These are the activations of a small neural network, seen along a few directions. Each row is one input.
In each table, some parts of the input vary, and every possible input appears once, in random order.
Descriptions start from the smaller parts, as in this example, which fits no table here: values(3) and (point or line(11) or (line(4) and ring(5))).
Shared parts are said once, and a part with two or three values counts as separate values.

Other details of the inputs vary at random and push rows far along two fixed directions, the same in every table; ignore that.

Table:
R1: [ -6  -9  14 -21   1  -6 -32  18  -5 -28  -1  15   9]
R2: [-15 -22  14   1  22  -7  17  20  -7  21 -31  16 -21]
R3: [-16 -17  13  -1  11 -16  17  27  -6  23 -32  11 -25]
R4: [ 17  16  -5  -2  -7   1 -19 -17   6 -10  31 -16  14]
R5: [  4  13 -17   0  -5  -4  13 -16  -1   2   9  -4   4]
R6: [  9   8   5   2   6   6  40 -11  -3  17  -9  -9  -9]
R7: [ 10  16  -9   3 -12   4 -19 -24   0 -12  27  -3  16]
R8: [-15 -15  10  -8  11 -16 -14  17  -6   6 -24  19  -1]
R9: [ 17   7  -4   1  -7   6 -16 -21   7 -10  31 -15  19]
R10: [-14 -12  21  -8   5  -9  -5  25  -5  -2 -19  12 -11]
R11: [ 12   3  -4   8  -3   0  41 -12   1  29  -4 -15 -10]
R12: [ 16  11  -5  -2  -9  -1  11 -14  -3  13   3  -8   0]
R13: [  1   6 -10  15  -2   1  40 -18   1  24   0 -11  -5]
R14: [-12 -17   6 -15   8 -15  -7  24  -7   1 -21  18  -8]
R15: [-14 -22  23  -5   6  -4  -3  21  -3  -2 -18  13  -6]
R16: [ 19  13 -10 -16  -8   1 -39 -16   5 -27  35  -7  27]
R17: [ 13  14   4  -6 -10   1  13 -12  -4   3   0  -7   4]
R18: [  4  15  -9  10  -5  -1  13 -16   1   8  15 -10  -2]
R19: [ -4  12 -33  20 -21  31  38   0  14   4 -27 -23 -11]
R20: [ -2  13 -30  32 -10  25   9   9  15  -9   6 -11  -3]
R21: [ -8 -17  15 -10  15   2 -61  10   1 -31  18  16  16]
R22: [-18 -15  10   2  15   2 -37   7  -4 -19   9  20   5]
Each input here is: values(2) or (line(4) and line(5)).
Which other rows does R7 become when the line(4) part takes its other values? List them by row number.
Answer: R8, R12, R17
Which other rows does R4 become when the line(5) part takes its other values? List them by row number.
Answer: R8, R9, R16, R21

Table:
R23: [-27 -27  24  -6  11 -13 -56  32  -6 -25   3  31  -1]
R24: [ -7   3 -29  22  -9  24  19   8  11  -2 -12  -9 -10]
R25: [-12   8 -24  27 -13  22  20  10  13  -3 -15 -12  -7]
R26: [ 15   8   1   6  -2  11 -22 -25   5 -16  45 -10  15]
R27: [ 11  15 -14  -1  -9  -8  26 -17   0  18   1 -12   1]
R28: [ 16  17  -1  -7 -10   5  32 -17  -2   8  -5 -14  -1]
R29: [  0  -7   7   2   7   5 -37  -6   1 -15  21   6  11]
R30: [-11 -13   4  -2  19 -11  11  12  -3  15 -19  10  -7]
R31: [  2  -3   6  -9   5  -8  14  12  -2  11 -17  -1  -8]
R32: [ 16  15  -2  -5  -6  14 -20 -30   1 -22  35  -7  23]
R33: [ 13  10 -12   3  -2   0  32 -25   1  20   3 -15   4]
R34: [ -6   4   0  -5   1 -10  20   1  -8   9 -17   8  -5]
R35: [ 19   8   9  -3 -12  10 -24 -12   4 -21  36 -12  11]
R36: [  3  -2   7   0   2  -3  16   5  -2  17 -15  -2 -11]
R37: [ -5   0  -2   5   4 -11  14   3  -4  20 -12   4 -10]
R38: [ -3  -5   4 -12   3 -10 -43  13  -1 -21  13  12  10]
R39: [-24 -31  21 -16  11 -17  -5  37  -7   5 -43  23 -13]
Describe the family of inputs behind these rows.
Answer: values(2) or (values(3) and line(5))
Which of the alternatives is R36?
Answer: values(3) and line(5)
